These are the activations of a small neural network, seen along a few directions. Each row is one input.
Each table varies a few parts of the input and shows all the possible inputs, shuffled.
A made-up example of a description, with smaller parts first: one of 4 places along a line, together with either a single point or one of 11 places along a line or (one of 2 separate values, together with one of 8 places around a ring).
Shared parts are said once, and a part with two or three values counts as separate values.

Other details of the inputs vary at random and push rows far along three fixed directions, the same in every table; ignore that.

Rows:
x1: [-62 -52 -30   8  -5 -18  13 -11  36 -28 -48  -5]
x2: [-13   5 -10   5  34  29 -22 -31  20  -4 -42  34]
x3: [  1  15 -14   0   4  31 -27 -46  10  -3 -29  34]
x4: [ 15  65  -6   5   4  21  -4 -25  23   8 -19 -23]
x5: [ 23  17  23 -54  14  24 -33  30  -9  19  71   2]
x6: [  7 -12 -11  39 -15  24  51   9  10  31   5 -64]
x7: [  5  24  17 -22   6 -27 -10  13   0 -27   4  24]
x8: [ 18  16  -9  19   9  31  17 -42   5  10 -13 -12]
x9: [ -2  24   2  -4 -19  26 -22  -4   5 -10   4  37]
x10: [ 12  18  20   2  10  -3  -9  42 -11  25  22   7]
x11: [-31 -69  -1  -9 -58 -36  -9  29 -28 -10  20  26]
x12: [  4  30   9 -15  12 -15 -17   5  13 -23  -9  20]
x13: [-26  22  -5  33  24  29  12  -1  26  20  -2  -8]
x14: [ 57  23  26  10  33  -8  18  13 -25  21  25 -19]
x15: [ 47  46  14  -8  -8 -17  15  23 -20  30  14 -51]
x16: [-14 -46 -10  33  18 -13  37 -11  -4  13  -6 -30]
x17: [  7  34   1 -19 -16  -7 -18  -9   2 -17  -7  15]
x18: [ -6 -18 -28  26   3  32  27 -41  14  15 -35 -28]
x19: [ 19 -19   4  40  27   2  66 -10  -2   8   8 -51]
x20: [  1  26   3 -28 -20 -21 -24   8 -15   3  -6  11]
x21: [ 26 -24  -2  43  27  -1  50  -5   3  18   0 -57]
x22: [-15 -75   5  -7 -32 -38  -1  44  -8 -35  19  37]
x23: [ -6 -28 -14  21   2 -26  36   7  27 -12 -15 -46]
x24: [  4   5   2  -1 -26  10 -24   7   1  -2  10  26]
x25: [ 17 -13  12   1  19 -18  -1  13 -27  16   2   4]
x26: [-14  22   7 -12  11 -28 -17  10   1  -3  -4  12]
x27: [  0 -78  -3 -22 -44 -41   8   1 -38 -30  13  33]
x28: [ 21 -11   3  -7 -10 -12  -1  -1 -36  24   5  -1]
x29: [-16  15   8 -38  44  57 -63 -56   8 -12  -6  25]
x30: [-19  18  -7  12  15  34 -27  -6  39 -10 -17  38]
x31: [-53 -55 -27  20 -38  22  23 -23  26 -36 -15  17]
x32: [-12  24   1 -19 -18 -21 -18  -5  -8   3  -4   8]
x33: [-26  26 -11  -4  20  10 -18 -14  37 -14 -45  13]
x34: [ 29  20  13  -7  -1 -12  -9  -2 -43  33  22   3]
x35: [ 28  39  12 -64  23 -18 -38  36 -39  -9  57 -34]
x36: [19 20 25  1  7 -1  6 33 -8  1 35 15]
x37: [ 10   6  -8  24 -13  -7  65  -9   5   1   5 -71]
x38: [-24 -72  -2 -13 -59 -31 -10  35 -27 -10  12  24]
x39: [-32  11 -11  12  16  39 -23  -4  37  -5 -28  35]
Description of these inputs: one of 3 separate values, together with either a single point or (one of 2 separate values, together with one of 6 places along a line).
Question: The inputs of x30 and x23 match in every part but the choice among 3 separate values. If x11 is changed in the same way as x30 into x23, which row does it become?
Answer: x32
Question: Which other rows does x17 become when the choice among 3 separate values takes its other values? List them by row number.
Answer: x8, x9
Question: Which other rows does x18 become when the choice among 2 separate values takes its other values? List them by row number.
Answer: x2

Rows:
x40: [ 23 -46  10 -24 -14 -22 -23   9 -30  -5  21  23]
x41: [-26  21  -1  -7  -1  34 -18 -26  12  -1 -12  49]
x42: [ 28  42  21  11  25  18  -4  20 -20  38  14   0]
x43: [ 30  21  19 -24   4   4 -23  -5 -33   2  28  25]
x44: [ -7  41   0  -7  39  27 -11 -13  35   0 -25  -7]
x45: [ 31   7  13  13  -7  10  27  13 -10  40  24 -35]
x46: [  9   3  -6  10 -15  -9  27  29  -6   3  14 -36]
x47: [-14  16  -8  34   1  19  27 -15  30  -9 -12 -23]
x48: [-35 -41  -1   1  -6   4  -9  -7   5 -18 -18  55]
x49: [  8   4  -1  26  19  32  24 -35   2   9   4 -30]
x50: [ -8  26  -7  -3   6  18 -28  -6  33 -13 -23  39]
x51: [  9  -6   7  -5  -1 -19  16  16   4   6  14 -50]
x52: [ 11 -22  12 -17 -35 -33 -20  35 -12 -18  12  22]
x53: [  6  27   2  12  41  46  -2 -38   8   3 -14  13]
x54: [ 36  17  14 -33   2  13 -27  -1 -27  11  20  18]
x55: [ 18  33  18 -36  17 -17 -31  20   1   4  12  12]
x56: [-29  22  -9   1  -1  38 -32 -22  11   4 -18  40]
x57: [ 11 -25  11 -16 -17 -29 -13  39  -8 -19   2  28]
x58: [ 29  61  15  11   6   6 -10  23  -9  15  16 -15]
x59: [-13  21  -6  11  31   6  27 -12  30   2  -4 -36]
x60: [-22 -27 -23  15   6  35  28 -44  15  -9 -13 -15]
x61: [-33 -38 -31  29 -25  -1  30   2  22 -21 -17 -28]
x62: [-13 -37 -18  28 -17  -6  30   4  30 -10 -13 -27]
x63: [ 30  17  11 -16  20   3 -33   5 -32  12  20  23]
x64: [ 29 -24   1 -24 -36 -65 -14 -19 -54 -15 -29  35]
x65: [ 26  16  26 -13   9   7 -22  19 -15  23   9  34]
x66: [ -9 -30  -9  -3 -13 -33  27  25  -8  -4  17 -58]
x67: [ -5 -35   5   2   8 -34  42  24  -1  -9  12 -43]
x68: [-18  49  -8   0  30  17 -20 -14  25   2 -13 -12]
x69: [-10 -15   9 -45 -18 -41 -10  25 -16 -25  21  14]
x70: [ 20 -30  -5  24 -41 -61  50  -6 -33  19 -29 -26]
x71: [ 27  22   7  25  14  -4  27  35  -7  14  11 -38]
x72: [  7 -34  17 -14 -29 -18 -19  21 -22   7  17  28]
x73: [ -5 -33  11  -9 -28 -23 -23  26 -33   2  19  28]
x74: [ -3  29  -8  22   2  21  37  -6  23   0  -2 -30]
x75: [-25  -5  -6   8   7  -4  22 -11  21 -13  -3 -34]
x76: [-16  48  -9  -2  38  17 -16 -10  26   4 -14 -10]
x77: [ 14 -18  -8  -2 -31 -87  46   3 -22  -4 -30 -54]
x78: [-37  -9 -17   5   2   3  25 -20  30 -19 -12 -30]
x79: [ -1 -19   7 -51 -21 -37 -19  30 -12 -16  16   8]
x80: [-30 -36  -7   1 -18  -6 -24   3  -5  -5  -5  41]
x81: [ 41  37  26   3   9   9  -7  15 -14  44  26  -2]
x82: [ 32  52  22 -18  23  -8 -12  17   1  21  21 -25]
x83: [-23 -16  -5  33  -3  22  27 -23  15   8  -7 -11]
x84: [ 38  -2   8  15  27   8  20  11 -31  25  20 -39]
x85: [-41 -37 -16 -11 -26   7 -20  -4  -2 -12 -13  43]
x86: [-15   4  -5  38  12  28  29 -25  22  20  -5 -14]
x87: [ 30 -24   1   2  -4   6  20  -4 -17  15  20 -36]
x88: [-48 -42 -27  14  -4  -6  20  -9  24 -20 -19 -44]
x89: [-37 -25 -19   1 -21 -12 -27   6  15 -34 -19  40]
x90: [ 37   3  12  16  17   2  26  -5 -22  22  32 -34]
x91: [  1 -31  17 -19 -33 -27  -8  22 -31  -3  28  36]
x92: [-32 -25  -7   0  -9  -7  -9   4  18 -42 -24  48]
x93: [ 41  57  17  -4  -3   6  -4  22  -1  16  18 -13]
x94: [ 11 -43   8 -20 -18 -23 -29  14 -46 -11  24  20]
x95: [-23 -26 -17  16 -11  32  25 -21  24  13 -17 -12]
x96: [ 49  34  21  -4  18  23 -13  -8 -21  26  22 -14]
x97: [-21  33  -6   4  11  18 -20 -15  32 -22 -21  46]
x98: [ 41   9  22 -22  20  10 -27   5 -26  10  12  24]
x99: [ -6  35   5  19  25  35   2 -23  18  21  -6  19]
x100: [-39 -54 -27  37  -3  12  30 -12  20   7 -18 -14]
x101: [-19 -32 -26  27  12  26  11 -33  10  -1 -14 -20]
x102: [-28 -24  -7 -37 -18 -17 -26   1  15 -29 -10  18]
x103: [ 47  36  23  -2  31   9   0  -3 -26  25  32  -3]
x104: [ 11  63  -6   0 -21 -31 -18 -25   1 -14 -63  38]
x105: [-18  38  -4  -3  -5  19 -20 -14  23 -24 -14  38]
x106: [-28 -48 -19 -16 -18   5 -30 -19 -12 -28 -10  36]
x107: [-20  31 -12   3  10  17 -32  -4  24 -16 -23  39]
x108: [-11 -68 -25  20   4  13  29 -27  16  -3 -14 -23]
x109: [-30  28  -6 -18  29  13 -37  -6  20 -19 -27  25]
x110: [ 15  25  13   5  19 -19  27  13   1  13  26 -49]
x111: [ 20 -25   9  14  -3  -6  25  18  -6  31  17 -18]
x112: [  5 -16  13 -11 -25 -42  -9  33 -14 -22  21  29]
x113: [-15  31 -10 -14  -8  27 -27 -10  30 -18 -24  36]
x114: [  1  35 -12   1  24  51 -12 -34   1  11  -7  -3]
x115: [ -9 -26 -10  -7  -9 -28  32  26  -8  -1  17 -59]
Question: The inputs of x57 and x98 match in every part but one. If x52 is changed in the same way as x57 into x98, which row does it become?
Answer: x96
Question: The inputs of x63 and x76 match in every part but one. If x94 is changed in the same way as x63 into x76, which row does it become?
Answer: x88
Question: What is each input in this table made of?
Answer: one of 4 places along a line, together with either a single point or (one of 3 separate values, together with one of 6 places along a line)
Question: Which other rows does x76 become when the choice among 3 separate values takes its other values? List them by row number.
Answer: x55, x59
Question: A walk changes only the place on the line of 4. It starts at x49 and steps to x83. List the rest of the walk in order.
Answer: x47, x75
Question: A walk changes only the place on the line of 6. It starts at x95 and steps to x45. List the rest of the walk in order.
Answer: x72, x81, x111, x65
Question: Which other rows does x80 become when the choice among 3 separate values takes its other values? List them by row number.
Answer: x81, x86
Question: Which other rows does x46 become when the place on the line of 6 takes its other values? List them by row number.
Answer: x58, x61, x71, x89, x107
